A small network was shown many inputs. Here are its activations along a few directions, one row for each input.
In each table, some parts of the input vary, and every possible input appears once, in random order.
Descriptions start from the smaller parts, as in this example, which fits no table here: ring(8) and (point or line(11) or (values(3) and line(4))).
Shared parts are said once, and a part with two or three values counts as separate values.
(in the rows, 128 means zero)

Other details of the inputs vary at random and push rows far along two fixed directions, the same in every table; ignore that.

Rows:
R1: [129  93 174 143 135 122 123 112 131 160 151 131  99 135]
R2: [124  80 156 126 150 113 145 109 138 149 156 127  93 128]
R3: [116 125 113 132 138 148 135  99 132 215 142 145 141 155]
R4: [144 119 147 130 114 115 122 140 122  35 142 125 101 104]
R5: [103 161  95 145 115 130 139 151 120 112 113 141 169 119]
R6: [144 139 121 134 146 133 136 109 122 209 102 116 132 160]
R7: [130 116 152 150 114 110 119 139 136  88 143 140 111 109]
R8: [119 169  96 126  94 140 121 149 133 116 115 133 169 127]
R9: [117 168 106 131 130 124  99 166 120 121  96 128 170 119]
R10: [121 169  82 129 124 120 141 151 127 112  75 117 147 130]
R11: [120 155 121 128  92 137 112 156 133 109 114 122 156 133]
R12: [157 128 140 145 124  88 120 136 142  38 115 114  93 118]
R13: [122 130 122 114 122 134 140 141 117  97 124 122 119 115]
R14: [108 133  94 128 147 151 149 100 126 218 138 140 156 160]
R15: [128 112 143 118 140  85 102 152 141  43 124 118 104  95]
R16: [131 111 143 114 115 115 127 142 151  72 142 110 103 119]
R17: [112 162 101 134 119 150 139 140 110 148 106 153 170 122]
R18: [117  93 128 120 148 131 143 106 142 179 149 126 111 149]
R19: [126 163  94 126  97 149 123 143 119 113 109 130 168 120]
R20: [105 141 105 120 130 140 150 144 117 130 106 137 152 120]
R21: [168 106 155 138 150 105 129  95 141 146 133 118  81 140]
R22: [112 122 126 134 134 150 127 110 129 218 134 134 140 163]
R23: [137  92 177 132 140 132 127 111 122 153 145 135 100 134]
R24: [125 138 119 124 152 107 111 131 129 104 124 128 137 113]
R25: [142  84 153 105 145 135 140  96 137 144 154 108  86 131]
R26: [126 153 100 123 109 143 129 138 122  91 118 122 155 120]
R27: [147  95 170 122 132 134 124 109 114 151 152 124  94 136]
R28: [146 103 157 122 166 106 106 105 137 146 150 132 100 120]
R29: [150 113 162 131  94 121 100 149 133  47 132 112 109 114]
R30: [106 161  94 131 129 148 149 136 107 141 108 146 171 125]
R31: [143  96 156 116 142 125 133  92 145 144 170 120  97 142]
R32: [120 166  94 126 111 154 136 137 103 146 112 142 163 124]
Each input here is: line(4) and (values(2) or ring(6)).
Q: Which other rows does R32 become when the ring(6) part takes its other values? List them by row number.
A: R3, R7, R8, R17, R19
Q: Which other rows does R28 become when the values(2) part takes its other values? List them by row number.
A: R21

Rows:
R33: [139 110 129 111 141 134 136 112 127 149 126 118 111 131]
R34: [113 177  82 143 107 122 112 175 123  83  80 121 170 126]
R35: [142 105 162 134 136  96 121 127 152 109 131 116  90 129]
R36: [135 118 136 131 145 104 128 121 129 109 142 131 108 117]
R37: [119 118 110 119 168 135 143  92 118 211 136 135 127 143]
R38: [123 122 122 117 139 153 133  97 132 221 152 127 140 144]
R39: [163 106 165 124 129 109 118 118 137  54 142 118  88 112]
R40: [ 99 154 100 135 123 164 152 127 104 184 112 138 169 139]
R41: [117 190  71 120 116 146 144 148 104 139  91 124 178 129]
R42: [119 175  79 125 103 136 125 167 113  77  86 120 163 115]
R43: [116 111 134 123 129 142 141 114 132 145 151 130 116 145]
R44: [115 149  93 127 139 139 130 131 127 184  96 125 159 147]
R45: [119 122 138 115 145 150 133  99 106 220 136 138 142 142]
R46: [156 101 184 140 111 109  97 140 138  64 153 131  85 105]
R47: [145  92 166 137 101 109 111 124 152  63 160 120  89 116]
R48: [150 104 168 140 113 123 112 122 133 108 147 140  90 126]
R49: [141 108 151 142 112 130 132 130 127 110 142 138 110 128]
R50: [127  95 161 128 146 137 135 108 115 164 151 129 116 131]
R51: [120 164  94 133 140 131 135 124 117 187 105 124 162 151]
R52: [122 112 143 111 133 135 121 115 131 152 151 127 125 136]
R53: [132 104 140 130 110 128 136 120 140 112 153 127 115 135]
R54: [133 122 130 127 156 124 133 102 130 147 138 140 125 125]
R55: [102 163 101 132  90 132 115 191 128  35 110 130 169 111]
R56: [100 179  83 133 108 118 133 178 130  81  86 138 172 103]
R57: [135  92 148 125 147 106 123 122 141 103 141 130  93 112]
R58: [127 151 116 121 108 122 135 157 132  78 102 118 134 111]
R59: [147 112 148 132 159 121 123  94 137 165 137 123 111 148]
Q: Describe the family of inputs behind these rows.
A: (values(2) and ring(6)) or (values(3) and line(5))
Q: List by row number the other inputs of the same sort as R52.
A: R38, R40, R43, R45, R46, R47, R48, R49, R50, R53, R55
Q: Which other rows does R33 become when the values(3) part takes its other values? List them by row number.
A: R44, R57

Rows:
R60: [108 138  98 119 154 128 139 122 133 159 127 135 157 124]
R61: [124 170  96 158 106 122 117 162 124 101  95 140 158 126]
R62: [128 137 146 134 117 105  98 172 131  43 115 121 127  98]
R63: [118 148 102 120 135 131 152 126 117 145 115 122 143 134]
R64: [133 130 130 138 108 109 118 165 129  35 107 131 112  94]
R65: [130 101 158 131  99 122 125 140 148  88 154 122 103 124]
R66: [108 112 139 119 131 141 125 118 132 184 157 140 135 138]
R67: [163  89 164 109 141 119 123 101 135 114 150 118  73 120]
R68: [156 109 156 129 124 114 104 122 141  99 133 113 104 133]
R69: [147 112 151 118 128 121 111 127 133 100 131 105 103 126]
R70: [112 137 116 137 115 158 143 131 108 141 126 146 150 131]
R71: [141 121 148 136 125 117 123 125 138 128 121 119 117 139]
R72: [142  85 157 121 152 103 143 100 152 110 158 119  79 130]
R73: [144 102 140 108 153 123 134  92 127 143 152 114  92 137]
R74: [109 158 112 131 110 151 130 151 106 117 123 154 174 117]
R75: [116  96 144 130 121 137 131 121 135 158 153 133 114 139]
R76: [115 148 120 133 137 131 114 127 123 168 112 134 157 135]
R77: [125 155 113 143 136 128 116 124 123 168 121 143 153 132]
R78: [120 138 117 127  81 137 111 164 138  67 131 122 146 119]
R79: [127 147 109 118 125 136 148 130 119 149 105 129 139 125]
R80: [115 162 101 148 106 126 115 166 124 101  86 132 163 128]
R81: [101 158  78 135 122 125 137 159 133  90  97 135 162 118]
R82: [120 131 127 128 121 161 155 105 112 174 139 136 141 139]
R83: [142 102 164 121 146 123 135 107 133 157 136 111  92 142]
R84: [130 123 134 119 144 123 126 125 122 137 129 137 125 109]
R85: [125 142 111 121 113 166 138 112 110 157 134 133 154 134]
R86: [134 107 156 136 132 111 116 141 131  88 125 118  98 122]
R87: [112 137  98 127 145 133 147 126 112 158 116 130 142 135]
R88: [136 103 127 109 156 125 137  93 145 147 151 119 104 138]
R89: [114 131 113 116 161 129 140 110 113 182 134 131 143 132]
R90: [162 122 147 138 123 111 108 123 141 101 140 122 102 132]
R91: [138 143 121 140 132 131 138 108 129 186 123 131 134 150]
Q: Describe the family of inputs behind these rows.
A: line(4) and (values(2) or line(6))
Q: The inputs of R86 and R62 match in every part but the line(4) part. If R81 is changed in the same way as R86 into R62, which row does it become?
A: R60
Q: Which other rows does R74 become when the values(2) part takes its other values? List them by row number.
A: R66
Q: Which other rows does R73 become when the line(6) part takes its other values? List them by row number.
A: R67, R68, R69, R88, R90
Q: Start at R91 and move only the line(6) part, one step at a time. The first step leads to R71. Which rows follow, in order?
A: R83, R79, R63, R72

Rows:
R92: [134  69 167 129 134 135 146  75 136 152 187 119  84 159]
R93: [136 149 112 119 123 123 107 136 118 100 114 128 140 106]
R94: [102 172  72 105 138 146 152 140 105 165 106 133 177 113]
R95: [106 114 146 129  99 127 100 172 147  55 146 134 144 105]
R96: [126 190  72 129 123 138 134 133 134 170 100 128 175 153]
R97: [160  72 188 145 112 115 132 107 151 133 169 132  56 136]
R98: [116 181 102 144 131 138 127 147 110 181  73 124 178 140]
R99: [162  82 187 142 126 136 136  84 136 183 160 141  76 136]
R100: [134 138 124 139 129  93 116 147 158  39 129 131 127 108]
R101: [151 165 121 137 122 120 113 130 138 102 110 127 142 128]
R102: [ 95 162  70 106 124 155 164 138 116 159  86 122 165 145]
R103: [135 110 126 102 155 155 163  90 119 222 130 113 103 164]
R104: [118 128 105 143 142 113 121 147 134  98 110 132 140 124]
R105: [144 138 145 149  84 142 118 144 118  44 134 122 132 122]
R106: [131 124 124 117 186 127 144  72 129 225 156 144 121 145]
R107: [120 136 105 109 113 118 138 141 139  98 116 110 135 121]
R108: [ 97 164  96 120  94 170 116 158 123 180 118 130 186 150]
R109: [118 174  82 105 125 149 142 134  97 168  95 130 180 119]
R110: [ 93 167  81 135 120 170 152 133  92 157 130 148 186 133]
R111: [153 140 137 121 102 119 115 151 131  52 111 108 123 101]
R112: [137 133 137 118 116 124 129 152 107  49 105 127 115 102]
R113: [120 122 125 119 125 121 144 157 133  41 113 122 117 105]
R114: [ 98 134 132 122 112 142 105 161 122 109 144 145 156 110]
R115: [120 138 107 142 146 115 115 148 117 101 113 140 136 116]
R116: [167  71 184 137 162  96 103  97 126 111 151 128  65 127]
R117: [120 170  70 139 126 142 127 146 118 174  86 125 170 156]
R118: [129  74 176 137 180  96 134 100 144 168 150 121  85 135]
R119: [114  97 129 127 153 162 165  74 120 213 172 135 134 158]
R120: [143  69 160 102 167 114 150  85 145 156 168 114  82 123]
R121: [100 169  61 112 121 141 134 130 132 168  99 121 175 138]
R122: [161  81 163 104 147 119 139  88 142 167 162 101  71 141]
R123: [129 105 160 112 136 169 117  92 124 239 157 130 134 156]
R124: [122 131 128 119 128 121 139 159 115  44 116 130 112  97]
R125: [169  74 192 115 147 125 134  94 130 112 145 108  54 129]
R126: [107 182  66 125 128 130 139 126 139 165 100 132 179 151]
R127: [143 113 119 107 155 142 135  79 136 233 145 112 111 158]
R128: [111 170  95 141  99 157 144 139 101 178 101 165 178 122]
R129: [122 127 160 126  91 129  86 167 121  60 139 139 140 104]
R130: [134 138 155 148 125  92 102 162 117  62 103 128 124 105]
R131: [118 135 146 149 137  89 111 169 125  58 114 130 120  99]
R132: [153 143 132 129 105 116  96 149 138  49 113 111 121 103]
R133: [150  61 171 136 155  89 113  99 153 109 155 115  58 143]
R134: [127 148 128 148 121 107 118 162 132 114  98 112 131 136]
R135: [134 134 143 144  93 134 119 144 104  43 141 135 134 113]
R136: [123 101 116 105 176 137 144  73 139 227 153 124 120 141]
R137: [102 174  65 114 141 145 131 135 112 167 108 137 176 115]
R138: [119 121 134 153  92 117 134 161 147  58 129 151 126  99]
R139: [116 130 141 148 118  85 113 167 145  58 104 114 118 121]
R140: [173  91 185 127 160  91 110  84 141 110 166 131  70 125]
R141: [142  63 184 141 117 108 137 101 158 124 170 136  60 131]
R142: [133 109 133 128 132 166 155  78 116 221 166 120 121 176]
R143: [106 117 145 126  85 125  96 169 149  59 140 126 135 120]
R144: [146 144 121 146 125 124 105 142 123 104  96 124 136 130]
R145: [ 95 167  86 141 111 155 153 144 109 175 111 168 175 116]
Q: Describe the family of inputs behind these rows.
A: ring(6) and (values(3) or line(6))
Q: The inputs of R111 and R122 match in every part but the ring(6) part. If R105 is changed in the same way as R111 into R122, which row does it become?
A: R142
Q: Which other rows does R141 become when the ring(6) part takes its other values? List them by row number.
A: R97, R99, R128, R138, R145
Q: List by row number the other rows that have the ring(6) part in common with R121.
A: R92, R102, R107, R126, R133, R139, R141, R143
Q: List by row number the other rows that have the ring(6) part in common with R124.
A: R94, R106, R110, R114, R115, R131, R137, R145
